A small network was shown many inputs. Here are its activations along a few directions, one row for each input.
Each table varies a few parts of the input and shows all the possible inputs, shuffled.
Descriptions start from the smaller parts, as in this example, which fits no table here: ring(8) and (point or line(9) or (values(2) and line(6))).
Shared parts are said once, and a part with two or three values counts as separate values.
In the rows, 128 means zero.

Other details of the inputs vary at random and push rows far along two fixed directions, the same in every table; ignore that.

Table:
x1: [113 149 120 100 161 116 147 125 122 134 145 133 104]
x2: [117 166 111 110 156  91 134 143 122 131 142  98 120]
x3: [108 148 119 103 159 116 146 125 123 130 143 137 109]
x4: [124 149 109 103 150  86 140 152  94 140 130 131 120]
x5: [115 168 125  97 165 111 137 114 110 131 149 133 111]
x6: [ 61 101 100 209  90  63 148 136 139 168  92 167 126]
x7: [113 154 118 103 155 111 135 110 124 132 144 137 119]
x8: [171 101 159 124  96 169 126 122 143 114 120 113 155]
x9: [163  97 155 130  87 157 126 114 148 120 119 116 148]
x10: [181 103 152 114 109 182 112 144 134 103 126 115 147]
x11: [112 158 126  95 162 114 142 126 114 128 146 135 104]
x12: [107 151 108 100 166 106 119 144 102 124 114 120 116]
x13: [ 60 104 100 211  93  63 145 137 141 166  87 170 131]
x14: [108 150 105  99 160 107 126 140 101 128 120 115 104]
x15: [108 156 120  96 165 118 139 130 123 129 140 139 113]
x16: [123 158 109 111 168 122 128 120 111 135 151 136 109]
x17: [116  60 137 212  46 110 129 147 155 144  72 147 167]
x18: [115 159 123 102 161 113 140 114 115 134 148 133 112]
x19: [115 153 110 115 168 124 130 127 112 135 154 135 106]
x20: [116 167 111 114 159  89 133 143 125 132 137 102 122]
x21: [104 158 122 107 159 121 136 125 123 132 142 137 120]
x22: [170 107 161 118  94 158 119 116 139 113 122 115 149]
x23: [119 155 112 117 163 120 125 118 112 134 150 140 111]
x24: [179  94 153 126 100 175 118 137 133 106 128 113 140]
x25: [161  94 159 134  91 167 133 126 144 120 123 109 144]
x26: [115 161 117  94 162 112 133 112 122 131 144 138 119]
x27: [ 51 102 111 234  78  63 138 123 172 158  99 138 131]
x28: [123  67 134 197  52 114 135 146 146 143  83 138 157]
x29: [182 112 143 112 112 171 111 124 130 110 132 115 146]
x30: [116 153 114 115 164 124 126 127 110 132 154 135 108]
x31: [ 43  98  98 213  94  83 131 124 146 152  80 154 117]
x32: [116  76 148 210  50 111 123 134 173 135  94 108 156]
x33: [121 166 114 110 169 119 121 119 105 131 151 140 109]
x34: [164  96 162 129  91 168 130 126 141 116 124 109 145]
x35: [185 118 147 105 114 175 103 129 131 109 128 117 151]
x36: [121 165 112 106 163 115 117 115 110 130 149 142 110]
x37: [169  92 162 121  92 167 133 131 142 112 121 112 140]
x38: [118 150 108 110 168 121 134 130 114 129 150 137 103]
x39: [177 104 157 128 101 178 110 135 127 109 131 111 143]
x40: [181 106 147 119 104 168 108 123 132 113 130 117 144]
x41: [ 61 106 106 204  94  59 142 136 134 166  94 168 126]
x42: [182 131 148  98 123 140 116 155 132 105 126  74 156]
x43: [166  95 159 132  91 166 128 119 145 116 120 113 154]
x44: [178 105 148 119 113 180 117 136 127 109 137 109 145]
x45: [175 106 147 122 111 179 114 136 131 111 131 114 146]
x46: [175  97 147 124 106 176 121 138 134 105 129 114 143]
x47: [184 113 152 108 116 186 108 142 127 106 134 109 149]
x48: [112 159 117  90 171 117 145 128 118 129 144 137 108]
x49: [119 158 108 113 168 123 126 120 112 133 150 140 114]
x50: [168 105 160 123  97 169 121 124 144 114 118 115 158]
x51: [ 49 102 108 234  78  65 140 124 174 161  99 137 129]
x52: [181 103 148 115 110 179 118 141 132 103 128 114 144]
x53: [110 154 120 104 160 120 142 121 119 132 148 131 113]
x54: [123 156 107 108 162 118 123 116 116 133 148 140 111]
x55: [174 118 148  84 123 155 108 149 104 101 110  86 135]
x56: [122 160 109 110 168 125 124 121 113 131 147 141 115]
x57: [ 43  95 103 214  92  79 129 121 145 153  81 154 116]
x58: [120 163 111 110 168 126 119 124 114 132 145 142 119]
x59: [164  98 158 128  86 156 124 114 145 116 120 117 149]
x60: [121 161 106 105 166 120 120 118 116 131 146 144 115]
x61: [110 161 119 100 158 112 128 114 126 132 140 141 125]
x62: [ 45  99  99 213  97  83 130 124 147 150  76 155 120]
x63: [163  98 159 127  96 171 129 128 144 115 120 112 151]
x64: [117 162 120  96 166 114 142 115 116 137 149 130 109]
x65: [108 160 127 106 158 116 138 121 114 132 148 133 110]
x66: [116 158 115 107 168 118 127 131 107 124 151 140 103]
Each input here is: line(6) and (values(3) or (values(2) and line(4))).
Q: Changing only the line(6) part turns x42 into x51. The same change can be made to x15. Which row results?
A: x1
Q: Changing only the line(6) part turns x28 into x17. The same change can be made to x49. Which row results?
A: x58
Q: Change only the values(2) part in x54. List by row number the other rows that result.
A: x9
Q: A walk changes only the line(6) part. It starts at x39 and steps to x30. List the rest of the walk in order.
A: x19, x44, x45, x47
Q: A walk changes only the line(4) part. It starts at x48 and steps to x63. List the rest of the walk in order.
A: x8, x26
Q: Change only the values(3) part in x55. List by row number the other rows that result.
A: x32, x41
Q: Change only the values(3) part in x14. List by row number the other rows that result.
A: x6, x51

Table:
x67: [136 124 132 123 131 146 125 124 127 122 132 131 125]
x68: [137 130 131 123 126 131 125 129 131 123 128 114 133]
x69: [138 130 134 124 128 138 126 124 134 124 138 121 131]
x70: [137 122 131 119 124 127 130 140 119 124 120 119 130]
x71: [134 128 136 122 128 142 126 122 133 123 133 123 129]
x72: [135 127 132 122 127 133 128 133 130 121 127 115 130]
x73: [106 136 118 134 138 115 134 117 127 137 133 146 119]
x74: [140 130 135 121 124 126 131 132 130 126 128 116 135]
x75: [107 136 116 137 134 101 133 132 123 138 124 134 122]
x76: [136 130 136 122 128 139 125 122 134 122 134 122 130]
x77: [136 125 129 122 126 134 123 137 122 123 122 118 129]
x78: [139 126 131 124 130 143 122 121 129 124 134 129 128]
x79: [102 141 120 141 139 113 131 116 134 136 137 138 120]
x80: [138 121 130 119 127 137 127 136 120 124 124 130 130]
x81: [141 127 134 122 127 139 129 123 127 126 134 131 131]
x82: [105 141 122 134 137 109 137 118 132 138 135 138 122]
x83: [104 139 119 134 135 102 136 126 131 137 126 133 122]
x84: [103 134 118 134 139 117 137 120 126 137 131 148 116]
x85: [134 126 135 122 129 141 128 124 132 122 133 122 128]
x86: [108 135 114 138 136 110 131 129 124 138 129 145 122]
x87: [138 126 128 123 126 130 122 135 123 123 123 116 131]
x88: [139 130 132 125 126 130 126 133 132 124 131 114 133]
x89: [139 129 137 120 125 133 132 125 133 127 136 123 133]
x90: [103 141 117 142 137 106 131 125 133 136 130 131 122]
x91: [103 136 118 133 139 118 136 118 126 137 131 148 116]
x92: [104 133 114 135 138 112 132 128 121 138 124 147 119]
x93: [107 135 111 144 138 114 126 128 125 137 130 144 120]
x94: [104 135 116 135 133 101 133 131 123 137 122 135 120]
x95: [104 138 116 143 140 118 128 116 130 137 136 147 118]
x96: [138 128 134 119 124 126 131 131 130 126 126 115 135]
x97: [138 122 127 123 130 141 122 135 121 122 125 129 128]
x98: [139 126 134 120 126 140 129 123 127 125 131 132 129]
x99: [102 138 122 131 138 112 138 118 131 138 132 139 119]
x100: [140 127 128 125 126 130 123 138 123 125 127 116 131]
x101: [137 125 135 118 125 128 134 135 128 124 125 117 131]
x102: [140 125 127 124 129 138 119 131 123 124 127 127 131]
x103: [135 129 132 121 127 134 126 131 130 123 127 115 131]
x104: [107 135 114 135 138 110 130 127 122 137 126 144 122]
x105: [139 125 128 124 129 139 119 132 123 123 126 129 130]
x106: [137 128 138 118 125 134 131 123 132 125 132 124 131]
x107: [140 125 131 119 123 125 127 137 122 125 122 117 133]
x108: [137 127 135 118 124 129 132 132 129 125 125 117 132]
x109: [138 128 137 118 125 133 131 122 132 126 132 122 133]
x110: [141 126 131 122 123 125 128 139 122 127 125 118 133]
x111: [141 126 130 122 126 134 125 134 122 126 127 129 134]
x112: [137 129 134 122 128 138 125 121 133 123 134 121 131]
x113: [138 124 128 124 129 142 121 133 122 123 125 129 129]
x114: [141 126 133 122 126 139 129 125 128 126 135 131 130]
x115: [135 125 138 117 126 136 134 126 131 124 130 124 130]
x116: [137 124 131 118 124 128 128 138 120 125 120 119 130]
x117: [137 130 133 122 126 132 125 130 131 122 128 115 132]
x118: [141 126 128 126 129 139 119 133 123 124 129 128 132]
x119: [140 129 134 121 124 125 132 134 131 127 130 115 134]
x120: [138 126 129 123 126 131 122 136 123 123 123 117 130]
x121: [140 124 130 120 126 135 125 134 122 124 124 130 132]
x122: [106 136 116 143 138 118 128 118 131 137 137 147 117]
x123: [136 123 128 123 127 133 124 139 121 122 122 118 128]
x124: [138 127 133 123 129 144 122 122 129 122 133 131 127]
x125: [110  46 145 242  28 135 121 124 178 139  76 140 160]
x126: [101 136 116 139 141 122 129 116 129 136 133 148 115]
Q: Changing only one part turns x101 into x84. The same change can be made to x74. Which row results?
A: x81
Q: Describe the family of inputs behind these rows.
A: values(2) and ring(5) and line(6)
Q: Change only the values(2) part in x83. List by row number the other rows that result.
A: x117
Q: Change only the line(6) part in x121. List by row number the other rows that result.
A: x80, x86, x92, x104, x111
